These are the activations of a small neural network, seen along a few directions. Each row is one input.
Each table varies a few parts of the input and shows all the possible inputs, shuffled.
A made-up example of a description, with smaller parts first: values(3) and (point or line(9) or (line(4) and ring(8))).
Shared parts are said once, and a part with two or three values counts as separate values.
(in the rows, 128 means zero)

A family of inputs:
R1: [101 143 148 107 143 112  84  96  79 101 147 115 105]
R2: [137 132 119 135  93 165 167 108 146 138 100 164 135]
R3: [ 96 144 150 109 138 113  81  98  77  98 142 111 108]
R4: [228  54 150 157  31  97 142 195 103 127 201  81 117]
R5: [126 135  91 138 106 173 169 155 154 133 106 144 112]
R6: [118 116 118 128 101 131 170 126 185 152 108 160 169]
R7: [136 129 106 131  98 170 166 123 143 132  96 155 125]
R8: [143 134 152 126 184 102  74 131  91 119 147  97 135]
R9: [110 112 102 143 113 132 173 154 192 161 107 151 142]
R10: [134 145  97 133  94 171 161 136 151 134  96 146 119]
R11: [103 146 146 108 144 109  86  96  79 103 148 117 104]
R12: [119 110 119 134 111 133 172 137 198 154 108 154 152]
R13: [129 128 122 144 100 153 171 105 164 137 109 159 147]
R14: [117 129  97 132 113 162 175 164 170 148 106 139 116]
R15: [127 116 115 135 104 141 176 104 172 145 107 154 163]
R16: [145 135 147 128 186  97  76 132  91 122 149  99 133]
R17: [ 99 142 150 107 141 112  84  96  79 101 145 113 105]
R18: [141 132 152 125 183 102  74 132  89 121 144  95 137]
R19: [147 134 147 127 187  97  78 131  93 122 152 100 130]
R20: [105 148 145 109 145 108  86  97  80 101 150 118 103]
R21: [112 119  94 136 115 134 176 171 190 145  99 149 128]
R22: [145 132 150 126 185 101  75 131  91 121 149  98 133]
Describe the family of inputs behind these rows.
Answer: point or (values(2) and line(5)) or ring(11)
Change only the values(2) part in R3. List by row number the other rows that result.
Answer: R18

A family of inputs:
R23: [121 151 161 116 210 100  34 126  38  92 172  77  84]
R24: [136 133 112 133 106 145 160 125 148 130 117 148 126]
R25: [142 139 157 111 176  92  28 139  21  90 171  63  85]
R26: [127 116 120 139 128 143 157 133 152 144 113 140 136]
R27: [139 115 117 126  88 145 158 137 142 137 123 130 134]
R28: [111 150 191  95 209  63  14  75  34  91 177  85 136]
R29: [123 122 113 130 121 149 158 124 151 138 115 140 132]
R30: [143 144 194 105 193  58  23  78  24  86 192  81 119]
R31: [118 119 125 126  73 147 155 130 143 122 120 144 112]
R32: [142 128 114 130 109 144 160 126 151 129 115 141 131]
R33: [104 141 106 131 116 145 145 120 150 136  98 145 137]
R34: [115 133 111 123 125 145 148 124 156 135  97 142 143]
R35: [108 138 107 124 122 144 148 125 152 136 102 154 141]
R36: [128 108 115 143 130 121 157 153 171 144 130 133 135]
R37: [144 106 125 140  96 141 154 149 145 135 118 133 136]
R38: [129 123 115 138  79 148 155 131 138 132 121 130 125]
R39: [111 164 156 102 215  94  28 126  43  95 157  80 102]
R40: [102 127 120 128 105 150 157 113 152 129 113 150 109]
R41: [154 121 119 140 118 135 151 141 158 146 120 143 141]
R42: [127 126 119 134 133 139 140 138 165 151 100 139 152]
R43: [119 119 111 132 135 114 148 155 174 146 115 139 150]
R44: [145 100 121 142  98 118 156 166 164 140 136 122 136]
R45: [116 127 111 133 117 150 158 122 148 138 118 147 127]
R46: [115 136 114 127 127 143 146 133 157 143 104 145 148]
R47: [146 122 120 138 117 136 159 136 150 138 114 143 136]
R48: [143 124 193 106 170  60  14  90  12  84 193  71 119]
R49: [119 126 118 133 133 139 146 136 157 140  95 145 148]
R50: [125 124 118 137 123 150 155 132 154 140 119 140 133]
R51: [112 129 108 140 112 150 154 121 146 135 116 145 124]
R52: [142 157 161 114 199  91  36 128  33  87 169  75  83]
R53: [146 114 114 140 119 112 160 156 168 141 133 138 137]
R54: [ 91 139 114 115 110 141 148 115 154 133  99 157 126]
R55: [123 138 195 109 202  69  22  71  30  91 190  75 117]
R56: [152 106 124 140  97 139 147 153 152 147 125 132 142]
R57: [133 119 115 132  85 147 156 138 140 132 125 142 129]
R58: [142 133 116 132 111 140 159 134 151 140 123 143 136]
R59: [121 134 119 124  94 141 160 117 149 125 116 154 112]
R60: [136 114 121 143 129 144 149 138 160 150 117 138 139]
R61: [140 118 123 134  90 146 155 146 145 139 127 130 136]
R62: [131 138 108 136 100 143 159 120 144 134 118 143 125]
Describe the family of inputs behind these rows.
Answer: line(4) and (values(2) or line(8))
Changing only the line(4) part turns R51 into R38. The same change can be made to R60. Which row results?
Answer: R56
Changing only the line(4) part turns R48 into R55. The same change can be made to R31. Which row results?
Answer: R40
Change only the values(2) part in R28. List by row number the other rows that result.
Answer: R39
Change only the line(4) part in R46. List by row number the other rows that result.
Answer: R50, R58, R61
Which other rows agree with R32 in the line(4) part? List them by row number.
Answer: R24, R30, R41, R47, R52, R53, R58, R59, R62
Start at R37 and move only the line(4) part, one step at a time. The first step leads to R47. Which rows follow, in order?
Answer: R26, R49

A family of inputs:
R63: [146 112 136 134 105 122 137 134 135 133 139 126 139]
R64: [146 119 125 135 108 132 136 151 131 130 134 121 123]
R65: [150 109 137 135 120 119 133 138 134 135 139 121 141]
R66: [106 135 125 124 130 138 141 107 147 133 111 149 137]
R67: [134 116 129 129  92 132 148 122 134 129 131 138 129]
R68: [121 132 126 128 147 123 129 122 143 137 120 135 146]
R69: [110 142 111 124 116 153 146 120 138 126 104 146 121]
R70: [130 124 132 129 145 114 128 131 144 136 128 128 144]
R71: [146 120 119 137 104 137 144 145 131 128 133 127 116]
R72: [110 133 126 126 139 130 132 114 144 136 113 139 142]
R73: [106 142 113 126 134 148 141 124 143 130 107 144 120]
R74: [110 140 114 127 143 141 131 131 140 134 110 134 126]
R75: [146 114 130 136 100 127 145 128 135 131 137 132 132]
R76: [126 146 184 104 193  73  20  86  24  86 181  77 110]
R77: [122 139 115 129 150 134 129 139 137 135 116 129 129]
R78: [110 135 122 123 113 142 146 103 143 129 108 152 137]
R79: [134 123 118 130  95 143 147 139 130 127 126 133 113]
R80: [138 120 122 135 135 124 129 154 135 134 128 121 128]
R81: [150 116 126 136 123 129 133 155 130 133 134 117 125]
R82: [118 125 123 127 101 139 150 113 141 129 122 143 132]
R83: [138 113 132 134 132 114 129 137 139 136 133 126 144]
R84: [125 152 174 104 196  84  21 103  19  84 177  73  94]
R85: [129 131 121 130 146 124 128 147 138 134 123 122 128]
R86: [118 132 112 128 103 149 149 129 136 127 118 138 116]
Changing only one part turns R70 into R85. The same change can be made to R63. Which row results?
Answer: R64
Describe the family of inputs behind these rows.
Answer: values(2) and (point or ring(11))
Change only the values(2) part in R76. List by row number the other rows that result.
Answer: R84
Change only the values(2) part in R80. List by row number the other rows that result.
Answer: R83

A family of inputs:
R87: [109 147 146 119 248  80  60 130 114 132 132 100 151]
R88: [100 162 169  98 190  93  32  79  30  83 163  93  96]
R89: [157 115 157 135 217  68  67 167 113 138 159  79 154]
R90: [153 100  84 153  51 167 218 182 205 159 101 157 132]
R91: [101 133  84 137  92 182 205 130 204 156  70 180 141]
R92: [153  94  95 153  50 158 218 162 209 161 105 164 148]
R93: [ 99 133  82 137  90 180 207 128 206 156  71 181 144]
R94: [153 126 179 114 154  80  39 116  27  89 192  69 100]
R95: [111 160 161 106 202  98  44  89  54  97 150  99 115]
R96: [156 126 175 116 160  82  43 120  35  94 187  72 107]
R97: [108 161 164 103 198  96  41  85  46  93 154  97 108]
R98: [ 96 162 172  95 185  92  28  75  22  78 168  90  89]
R99: [153  96  89 155  53 164 220 169 207 161 104 160 142]
R100: [151  92  99 151  49 156 219 159 211 160 106 163 152]
R101: [161 126 170 122 170  85  51 126  51 103 178  77 118]
R102: [ 96 129  90 133  87 172 206 119 210 155  72 185 153]
R103: [159 126 173 119 165  83  47 123  43  98 183  75 113]
R104: [155  96  91 154  55 167 219 170 205 161 103 160 139]
R105: [ 98 131  87 136  88 174 205 121 208 156  71 185 149]
R106: [104 161 167 101 193  95  36  81  38  88 159  95 102]
R107: [149 126 181 111 150  78  36 113  18  84 197  68  94]
R108: [ 97 138  77 135  88 184 205 140 204 153  68 178 133]
R109: [154  96  93 154  51 161 220 165 208 162 106 162 145]
R110: [ 99 133  85 136  88 177 206 124 207 157  72 183 147]
Describe the family of inputs behind these rows.
Answer: values(2) and (point or line(5) or line(6))
Changing only the values(2) part turns R87 into R89. The same change can be made to R102. Which row results?
Answer: R100
Change only the line(5) part in R101. List by row number the other rows that result.
Answer: R94, R96, R103, R107
Change only the values(2) part in R104. List by row number the other rows that result.
Answer: R91

A family of inputs:
R111: [114 132 120 130 153 129 133 131 152 141 113 133 148]
R112: [110 128 117 125  89 153 158 114 142 128 113 150 118]
R113: [108 142 115 127 143 144 138 120 149 139 104 145 136]
R114: [130 125 117 131  77 145 158 116 135 126 124 144 123]
R115: [127 125 125 134 155 114 131 144 157 144 122 129 146]
R116: [109 135 109 128 100 155 156 123 147 130 103 152 121]
R117: [152 109 125 142 125 124 141 151 143 139 135 124 135]
R118: [106 142 108 124 122 149 153 120 149 130 105 148 125]
R119: [143 114 126 133  90 139 153 134 139 130 131 138 126]
R120: [143 115 125 135 142 114 132 153 148 143 125 122 148]
R121: [165 118 175 121 146  80  48 132  36  95 197  67 102]
R122: [162 109 129 141 104 130 145 154 140 136 136 122 133]
R123: [ 95 170 173  94 219  87  18  71  27  83 157  91 105]
Describe the family of inputs behind these rows.
Answer: values(2) or ring(11)
Which of the alternatives is R122?
Answer: ring(11)
